These are the activations of a small neural network, seen along a few directions. Each row is one input.
Each table varies a few parts of the input and shows all the possible inputs, shuffled.
A made-up example of a description, with smaller parts first: ring(8) and (point or line(11) or (values(3) and line(4))).
Shared parts are said once, and a part with two or three values counts as separate values.
In the rows, 128 means zero.

Other details of the inputs vary at random and push rows far along two fixed directions, the same in every table; ignore that.

Rows:
R1: [157 100 118 143 174 126 123 103 139 111 110 171 125 102 154]
R2: [ 93 132 105 112  65 144  94 107 158 126 122  74 156 148 130]
R3: [113 141 140 127  54 182 111 127 150 129 131  87 139 166 133]
R4: [118 128 158 143 156 151 134 168 106 100 127 170 123  85 139]
R5: [156  94 189 108 151 152 101 152  98  97 133 147 132 134 128]
R6: [151 125 141 100 191 125 148  98 132 108 131 145 119 106 160]
R7: [ 93 132 159 107 181 121 144 129 116 120 127 147 117  78 138]
R8: [178  74 138 138 156 129 148 120 113 118 120 165 104 113 153]
R9: [ 96 118 127 101 169  98 131 144 101  81 110 149 130  81 121]
R10: [182 202 112 138 183  68 106 164 124 222 198  86 145 170  20]
R11: [154 198  70 193 160  53 122 193 119 228 168 137 138 140  30]
R12: [138 157 104 134  58 168 156 119 154 119 127 110 128 167 170]
R13: [ 60 153  86 125  60 127 134 130 145 129 114 100 143 120 144]
R14: [161  86 137 140 169 114 142  91 119 117 112 170 111 118 147]
R15: [ 63 172 117 134  71 150 150 126 153 139 124  98 121 129 147]
R16: [144 144 116 113  50 150 164 129 132 118 125 112 125 188 173]
R17: [118 147  68 119  70 130 138  99 161 116 118  98 144 148 166]
R18: [ 94 120 118 134  64 153  96  95 166 153 111  89 140 155 126]
R19: [ 82 116 119 141  42 140 161 134 126 162 112 109 106 138 139]
R20: [136  70 173 133 165 128  97  99 116 127 117 146 122 117 111]
R21: [154 112 109  95 179 101 135 113 117  68 115 147 132 109 142]
R22: [ 95 150 136 121  75 168 109 102 166 137 133  72 134 157 133]
R23: [124 115 171 121 146 134 142 176  85  99 124 172 120 107 143]
R24: [158 184  89 190 154  42 140 181  99 233 171 135 124 156  23]
R25: [153  59 173 130 152 144 103 127 109 128 125 142 115 112 117]
R26: [157 130 136 130 185 141 136 110 139  95 132 154 119 104 162]
R27: [129  97 146  88 174 115  90 120 114  78 119 123 143 108 106]
Each input here is: values(3) and (line(4) or line(5)).
The inputs of R13 and R17 match in every part but the values(3) part. If R24 is changed in the same way as R13 into R17, which row does it become?
Answer: R14
Which other rows does R27 become when the values(3) part takes its other values? List them by row number.
Answer: R9, R21
A walk changes only the line(5) part. It starts at R27 and steps to R2. List the rest of the walk in order.
Answer: R18, R20, R25

Rows:
R28: [ 83  86 151 116 137 137 115 106 130 108 100 138 123  89 141]
R29: [ 93 115 124 103 141 131 134 103 135  80 102 138 125  92 164]
R30: [141 115 122 116 174 122 120 104 135  95 120 144 133 102 144]
R31: [144 157  82 126  72 125 150 106 155 152 136  90 131 177 140]
R32: [ 94 186 106 131  46 138 145 158 138 163 144  82 133 170 115]
R33: [203 140 117 156 211  84 142 169  96 137 154 183 123 114 103]
R34: [ 93 132 109 145  11 150 151 110 147 167 114  90 118 178 144]
R35: [149 109 165 124 150 150 127 152 104 101 129 158 124 119 141]
R36: [143 140 123 140 188 103 148 154 110 118 133 171 121  92 127]
R37: [ 85 102 128 119  72 155 114  77 156 130  99  97 129 137 150]
R38: [129  69 160 123 132 153 119  89 132 110 107 139 117 117 155]
R39: [156 166 109 177 167  73 129 184 103 204 167 143 126 131  50]
R40: [160 105 167 111 162 148 110 125 118  97 131 140 129 127 136]
R41: [135 196  98 134 124  89 114 173 122 178 167  89 149 163  57]
R42: [112 101 160 100 134 162 101 108 137  82 116 120 138 113 153]
The inputs of R29 and R28 match in every part but one. If R33 is changed in the same way as R29 into R28, which row does it become?
Answer: R34
Describe the family of inputs behind these rows.
Answer: values(3) and ring(5)
A walk changes only the ring(5) part. It starts at R35 and steps to R40. List the rest of the walk in order.
Answer: R42, R41, R32
Which other rows does R38 become when the values(3) part takes its other values? List them by row number.
Answer: R31, R40
